Each row below holds a small network's activations on one input, seen along a few directions.
Each table varies a few parts of the input and shows all the possible inputs, shuffled.
A made-up example of a description, with smaller parts first: one of 3 separate values, together with either a single point or one of 9 places around a ring or (one of 4 places along a line, together with one of 5 places around a ring).
Shared parts are said once, and a part with two or three values counts as separate values.
In the rows, zero is written as 128.

Other details of the inputs vary at random and push rows far along two fixed directions, the same in every table; ignore that.

Rows:
row 1: [116 143 124 150 170 172 115 158 154  72  82  95 154 162 162]
row 2: [119 134 111 160 164 168 114 164 148  71  91  89 153 152 161]
row 3: [130 142 115 128 121 142 106  88 119 148 114 129  63 110 103]
row 4: [125 142  96 175 149 152 112 133 161  41 115 108 132 165 142]
row 5: [132 139 134 133 131 130 109  96 115 163 151 125 112  74 134]
row 6: [127  84 180  80  29  85 199 156 117 201 156 158 167 109 132]
row 7: [125  78 160 143  70  84 201 203 158  98 153 136 216 180 138]
row 8: [130  86 167  98  24  61 191 144 133 185 178 176 158 112 103]
row 9: [121  85 180 129  75 104 197 187 161  97 133 136 221 180 153]
row 10: [124  69 154 135  60 100 192 210 162  96 104 135 191 199 110]
row 11: [136 116 107 157 199 150 126 150 123  70 121  92 168 161 144]
row 12: [126 143 137 125 143 125 108 110 106 178 146 122 115  84 147]
row 13: [144 132 114 110 142 131 125  75 100 138 144 130 100 104 116]
row 14: [122  90 172 134  77  89 199 196 164  97 144 142 214 192 140]
row 15: [144 133 134 138 132 133 128  84 111 155 138 119  77  98 111]
row 16: [145 131 109 174 173 147 132 127 142  39 139 101 142 157 139]
row 17: [125 149 114 116 112 155 109  85 123 140 116 124  84  95 135]
row 18: [132 155 136 107 167 118 110 112 104 166 147 139 104 115 127]
row 19: [116  95 148  89  14  68 170 148 142 175 152 187 144 124  95]
row 20: [129  84 172  56  59  74 193 140 111 190 150 175 167 142 107]
row 21: [116 157 110 118 137 115  90 122 118 170 130 141  93 107 126]
row 22: [132 136  92 163 157 152 116 132 150  33 115 115 129 171 132]
row 23: [121 147 114  85 156 132  99 106 107 162 106 145 103 127 116]
row 24: [129 138  96 102 129 137 105  78 107 134 121 141  85 114 109]
row 25: [135 143 123 116 161 112 111 118  97 169 157 134 103 102 125]
row 26: [136 150 124 136 129 121 118  85 120 146 158 129  93  96 128]
row 27: [142 127 137 138 142 130 119 104 109 172 138 119  87  88 104]
row 28: [134  72 183  88  35  67 201 161 117 212 152 161 146 126  97]
row 29: [136 141 154 118 158 128 117 115 109 187 125 121  93 112 119]
row 30: [120 151 113 122 110 141  98  81 126 139 125 134  86  97 133]
row 31: [123 130 108 168 151 175 115 148 154  56  96  92 149 141 148]
row 32: [125 136  95 158 180 142 106 167 142  59 110 113 147 173 138]
row 33: [140 142 133 126 121 149 129  81 114 147 140 115  98  83 143]
row 34: [113 151 119 114 130 128  90 114 116 170 119 134 101  96 137]
row 35: [122 146 110 148 185 145 107 160 148  60 101 118 147 183 140]
row 36: [124 149 136 109 145 131 100 120 119 180  98 133  82 123 110]
row 37: [128 137 118 129 129 137  99 107 117 163 113 131  75 100  95]
row 38: [115 152 114 161 175 145 104 160 159  68 100 112 150 177 150]
row 39: [117 147 115 122 119 136  91 100 125 153 125 136  98  87 125]
row 40: [135 145 132 132 122 135 117  76 117 145 149 123 100  85 140]
row 41: [137  57 146 125  74 100 206 175 146  78 141 140 217 175 111]
row 42: [128 121  87 154 170 160 110 140 139  47 100 109 153 164 122]
row 43: [140 139 121 125 149 117 113 104 107 153 161 138 102  92 111]
row 44: [123 138 100  94 149 126  97 110  99 164 115 140 102 115 113]
row 45: [127 146 102 114 136 122  94 107 115 146 135 150  88 104 103]
row 46: [128 148 152 108 146 142 124 111 110 180 128 120 114  95 151]
row 47: [139 125 125 179 168 173 131 144 144  63 121  81 163 129 158]
row 48: [112 146 123 157 170 159 104 153 158  69  90 105 158 165 161]
Each input here is: one of 2 separate values, together with one of 4 places along a line, together with either a single point or one of 5 places along a line.
- The inputs of row 33 and row 17 match in every part but the choice among 2 separate values. If row 43 is changed in the same way as row 33 into row 17, which row does it become? => row 45
- List by row number the other rows that have the choice among 2 separate values and the place on the line of 4 in common with row 25. => row 6, row 7, row 11, row 12, row 28
- Which other rows does row 36 become when the choice among 2 separate values takes its other values? List them by row number. => row 29

Rows:
row 49: [121 135 126 103 102 124 132 123 132 132 117 143 115 142 131]
row 50: [138 118 152 121 122 139 155 122 116 146 134 115 129 111 141]
row 51: [125 112 124 123 107 126 132 138 123 143 107 134 109 134  96]
row 52: [137 114 114 188 140 137 138 141 155  26 145 109 165 160 139]
row 53: [127 109 120 109 106 134 131 118 123 134 104 137 123 131 102]
row 54: [117 141 133 124  90 120 126 117 148 127 122 141 114 128 130]
row 55: [121 124 142 112 136 115 128 131 117 155 134 131 149 125 138]
row 56: [121 133 136 115 116 113 127 142 131 148 115 146 112 150 113]
row 57: [143 116 160 132 136 122 149 142 118 161 130 115 127 119 125]
row 58: [136 117 146 189 142 167 152 153 162  57 124  81 174 149 157]
row 59: [124 116 121 132  83 133 128 114 142 124 116 131 111 111 116]
row 60: [142 120 114 119 117 111 142 110 112 119 159 140 123 125 118]
row 61: [121 132 130 115 127 109 119 156 128 152 132 146 130 130 120]
row 62: [121 130 134 117 124 121 136 131 117 149 138 127 140 119 151]
row 63: [119 130 134 101 116 122 128 122 131 138 112 150 124 148 118]
row 64: [143 165 123 146 231 178  77  83  99 143 116  84  86  87 142]
row 65: [142 118 119 116 133 107 141 108 115 127 153 144 132 129 103]
row 66: [124 187 103 167 206 165  58  85 118 140 131  93  85  79 165]
row 67: [120 136 120 104 113 121 126 137 126 136 133 145 134 122 137]
row 68: [127 118 131 174 172 132 133 187 148  76 118  92 182 177 154]
row 69: [128 113 113 111  92 137 135 119 124 128 110 131 114 126 115]
row 70: [140 117 122 128 135 101 141 128 119 136 157 141 118 133  98]
row 71: [118 143 126 126 100 120 119 131 143 133 138 145 133 109 136]
row 72: [117 130 130 101 127 117 121 137 126 141 128 152 143 126 124]
- What is each input in this table made of? => one of 4 places along a line, together with either a single point or one of 5 places along a line
- A walk changes only the place on the line of 5. It starts at row 51 and steps to row 56. List the rest of the walk in order. => row 61, row 68, row 57
- A walk changes only the place on the line of 5. It starts at row 64 and steps to row 55. List the rest of the walk in order. => row 72, row 63, row 53

Rows:
row 73: [137 101 128 146 107 118 153 139 135 104 142 124 146 133 119]
row 74: [132 117 135 123 114 117 152 137 138 109 144 139 156 140 126]
row 75: [129 132 139 126 108 123 133 112 123 167 140 124 116  96 135]
row 76: [126 116 127 128 108 117 140 145 143 106 111 137 137 164 111]
row 77: [118 139 124 106 105 124 111 128 131 158 111 146 105 115 115]
row 78: [129 129 123 120 101 125 128  95 123 143 133 138  93 114 111]
row 79: [121 133 125 118  90 134 120 109 127 149 126 139 101 101 123]
row 80: [132 110 148 122 125 126 156 154 125 126 122 122 153 147 134]
row 81: [129 119 129 120 116 114 151 150 133 114 140 140 153 151 129]
row 82: [128 111 121 120 107 121 148 139 136 102 116 137 140 164 120]
row 83: [136 136 141 118 153 141 120 107 110 156 129 118 112 104 129]
row 84: [119 113 129 123  96 134 141 140 146 101 113 135 150 140 128]
row 85: [137 119 125 112 123 117 127 108 110 154 145 141 121 106 109]
row 86: [128 108 126 124 105 125 149 126 140  98 120 137 144 154 116]
row 87: [128 110 154 132 125 123 151 162 136 127 118 124 151 151 127]
row 88: [126 135 135 125 136 132 124 116 122 148 130 121 134 110 138]
row 89: [134 118 133 142 106 118 157 139 143 102 147 131 147 135 129]
row 90: [126 153 123 116 146 119 104 114 117 165 140 142  96 108 117]
row 91: [119 146 131 127 150 129 106 123 122 166 123 123 111 111 132]
row 92: [143 160 110 191 230 191  86 114 129  74 111  61 105 121 158]
row 93: [130 126 120 129 142 118 115 130 117 143 132 133 116 124 109]
row 94: [130 148 130 129 126 125 108  97 114 158 145 132  98  90 138]
row 95: [135 132 111 120 151 126 111 115 103 148 136 131 108 114 118]
row 96: [120 150 128 123 148 122  97 120 122 154 131 134 106 115 133]
row 97: [123 118 134 122 115 114 142 151 135 114 133 133 158 151 143]
row 98: [123 145 125 118 149 133 112 118 112 163 127 121 116 110 140]
row 99: [123 149  86 174 199 183  90 149 151  34  84  84 139 163 157]
row 100: [125 110 144 129 104 115 153 147 142 101 135 135 173 149 140]
- The inputs of row 84 and row 79 match in every part but one. If row 83 is changed in the same way as row 84 into row 79, which row does it become? => row 92
- What is each input in this table made of? => one of 4 places along a line, together with either one of 2 separate values or one of 5 places along a line
- A walk changes only the place on the line of 4. It starts at row 75 and steps to row 88. List the rest of the walk in order. => row 98, row 91
